Small tables with named rows and columns. After each table, cells are looked up by row and column.

Table Nef
,Nifu,Mor,Fud,Ruzi
Dabipob,62898,74222,84453,63960
Vobi,67799,44915,69790,74383
Mirap,68141,50003,13173,65991
Dukit,56914,89188,71560,41004
Dop,67712,44219,26868,68854
Gug,58964,80896,57880,46136
Lum,56873,91209,70347,47426

What is the Ruzi of Mirap in Nef?
65991
What is the Mor of Lum in Nef?
91209
What is the Nifu of Dabipob in Nef?
62898
What is the Ruzi of Vobi in Nef?
74383
What is the Mor of Dabipob in Nef?
74222
What is the Ruzi of Dop in Nef?
68854
What is the Fud of Dop in Nef?
26868
What is the Ruzi of Gug in Nef?
46136
What is the Ruzi of Lum in Nef?
47426
What is the Nifu of Mirap in Nef?
68141
What is the Mor of Mirap in Nef?
50003
What is the Nifu of Dukit in Nef?
56914
What is the Fud of Mirap in Nef?
13173
What is the Nifu of Dop in Nef?
67712
What is the Nifu of Lum in Nef?
56873
What is the Nifu of Vobi in Nef?
67799
What is the Ruzi of Dabipob in Nef?
63960
What is the Fud of Dabipob in Nef?
84453
What is the Nifu of Gug in Nef?
58964

Gilor =
,Pap,Los,Mon,Butabo,Niru,Lekes,Vifof,Legog,Bib
Vap,1.67,1.99,-3.53,3.56,0.92,4.55,4.08,3.86,-3.03
Bel,-1.13,5.24,-2.33,2.94,-1.17,7.48,9.14,2.97,-3.76
Fub,3.59,-1.58,6.48,7.04,-8.99,-2.26,6.49,-5.59,1.92
Kod,4.44,-1.85,-5.01,3.96,-0.30,-2.71,-2.99,4.99,1.88
Vam,-1.54,8.05,5.53,-4.55,7.54,-1.08,-4.47,-3.87,1.24
Naki,-0.02,-1.58,-1.14,-0.51,2.48,2.86,1.88,3.40,-0.84
Kila,0.32,0.08,7.83,0.32,-2.77,-2.80,0.91,-4.69,2.65
Faved,2.44,0.27,-1.24,0.09,4.02,-2.46,-4.98,3.57,0.67
Sok,-3.05,4.72,4.04,-5.46,6.41,-0.09,-2.67,-1.48,1.42
Zubis,-4.24,-5.90,-3.20,-3.85,-0.91,6.93,6.66,4.77,1.67

What is the Lekes of Zubis in Gilor? 6.93
What is the Lekes of Bel in Gilor? 7.48
What is the Los of Faved in Gilor? 0.27
What is the Lekes of Sok in Gilor? -0.09
What is the Mon of Zubis in Gilor? -3.20
What is the Los of Kod in Gilor? -1.85
What is the Pap of Kod in Gilor? 4.44
What is the Bib of Naki in Gilor? -0.84
What is the Pap of Naki in Gilor? -0.02
What is the Legog of Naki in Gilor? 3.40
What is the Lekes of Kila in Gilor? -2.80
What is the Vifof of Naki in Gilor? 1.88
What is the Mon of Bel in Gilor? -2.33
What is the Butabo of Bel in Gilor? 2.94
What is the Butabo of Naki in Gilor? -0.51
What is the Butabo of Sok in Gilor? -5.46
What is the Legog of Fub in Gilor? -5.59
What is the Pap of Faved in Gilor? 2.44
What is the Pap of Vam in Gilor? -1.54

Bozik:
cols = Pok, Dukozo, Lipogad
Murenub: [27026, 41500, 86179]
Tiz: [23713, 26638, 13791]
Nof: [23713, 26638, 13791]
Leguvi: [35344, 26638, 13791]

What is the Pok of Nof in Bozik? 23713
What is the Dukozo of Tiz in Bozik? 26638
What is the Lipogad of Tiz in Bozik? 13791
What is the Pok of Leguvi in Bozik? 35344
What is the Dukozo of Murenub in Bozik? 41500
What is the Lipogad of Leguvi in Bozik? 13791
What is the Dukozo of Leguvi in Bozik? 26638
What is the Lipogad of Nof in Bozik? 13791
What is the Dukozo of Nof in Bozik? 26638
What is the Pok of Tiz in Bozik? 23713
What is the Lipogad of Murenub in Bozik? 86179

Punaril:
|  | Rimu | Kovud | Leti | Zad |
|---|---|---|---|---|
| Dep | -13255 | 51921 | -8087 | -7634 |
| Sifu | -9080 | -55412 | 23404 | 3619 |
| Fudana | -40406 | -69398 | -10854 | -32523 |
| Feb | -2300 | 93947 | -23397 | -10002 |
| Mibi | -12266 | -21032 | -13361 | -25452 |

Leti of Dep is -8087
Leti of Feb is -23397
Rimu of Fudana is -40406
Leti of Fudana is -10854
Kovud of Sifu is -55412
Kovud of Mibi is -21032
Rimu of Feb is -2300
Zad of Feb is -10002
Rimu of Mibi is -12266
Rimu of Dep is -13255

Bomulan:
	Nevide	Mopiveg	Miroko	Sal	Luzu	Gab	Gofe	Posatu	Menub	Ranov
Famegak	39	29	33	46	25	27	32	40	30	31
Fuve	35	78	32	38	53	44	35	22	28	57
Kiduv	25	59	52	21	54	22	25	7	41	42
Zelomu	46	21	23	55	10	42	44	54	23	33
Bofev	29	60	28	19	58	28	11	35	36	40
Tuz	35	36	22	33	38	39	31	44	32	36
Fut	43	21	21	50	12	54	56	49	26	38
Rebon	34	22	22	31	31	40	35	45	34	29
Raz	29	16	49	29	25	20	32	25	39	22
Vupod	34	54	41	37	36	46	46	20	27	46

What is the Nevide of Rebon in Bomulan?
34
What is the Sal of Zelomu in Bomulan?
55
What is the Menub of Vupod in Bomulan?
27
What is the Nevide of Zelomu in Bomulan?
46
What is the Luzu of Fuve in Bomulan?
53
What is the Nevide of Bofev in Bomulan?
29
What is the Ranov of Bofev in Bomulan?
40
What is the Ranov of Fuve in Bomulan?
57
What is the Gofe of Fut in Bomulan?
56
What is the Gofe of Bofev in Bomulan?
11
What is the Gofe of Rebon in Bomulan?
35
What is the Nevide of Vupod in Bomulan?
34
What is the Ranov of Tuz in Bomulan?
36
What is the Mopiveg of Kiduv in Bomulan?
59
What is the Menub of Tuz in Bomulan?
32
What is the Posatu of Zelomu in Bomulan?
54
Which row has the largest Posatu? Zelomu

Kifi:
|  | Zuveba | Gupevu | Kemumud | Tazule | Votil | Befalo | Libe | Nebotu |
|---|---|---|---|---|---|---|---|---|
| Figirog | 154 | 186 | 164 | 139 | 184 | 160 | 154 | 152 |
| Nis | 156 | 161 | 166 | 104 | 167 | 150 | 143 | 150 |
| Seduvu | 147 | 164 | 165 | 154 | 167 | 212 | 143 | 156 |
| Vam | 150 | 148 | 146 | 187 | 152 | 161 | 147 | 143 |
| Fisinad | 156 | 181 | 171 | 116 | 160 | 188 | 133 | 148 |
| Sibave | 143 | 60 | 93 | 131 | 81 | 151 | 146 | 151 |
| Kos | 154 | 118 | 114 | 161 | 131 | 180 | 154 | 165 |
| Gan | 157 | 129 | 142 | 189 | 135 | 196 | 170 | 140 |
| Lekizem | 151 | 94 | 127 | 174 | 123 | 145 | 152 | 156 |
| Sonuf | 143 | 220 | 198 | 117 | 176 | 103 | 138 | 162 |

What is the Votil of Sibave in Kifi?
81
What is the Votil of Gan in Kifi?
135
What is the Zuveba of Sibave in Kifi?
143
What is the Nebotu of Seduvu in Kifi?
156
What is the Gupevu of Figirog in Kifi?
186
What is the Kemumud of Figirog in Kifi?
164
What is the Zuveba of Lekizem in Kifi?
151
What is the Libe of Seduvu in Kifi?
143
What is the Tazule of Gan in Kifi?
189
What is the Libe of Sibave in Kifi?
146
What is the Votil of Lekizem in Kifi?
123
What is the Zuveba of Nis in Kifi?
156
What is the Tazule of Figirog in Kifi?
139

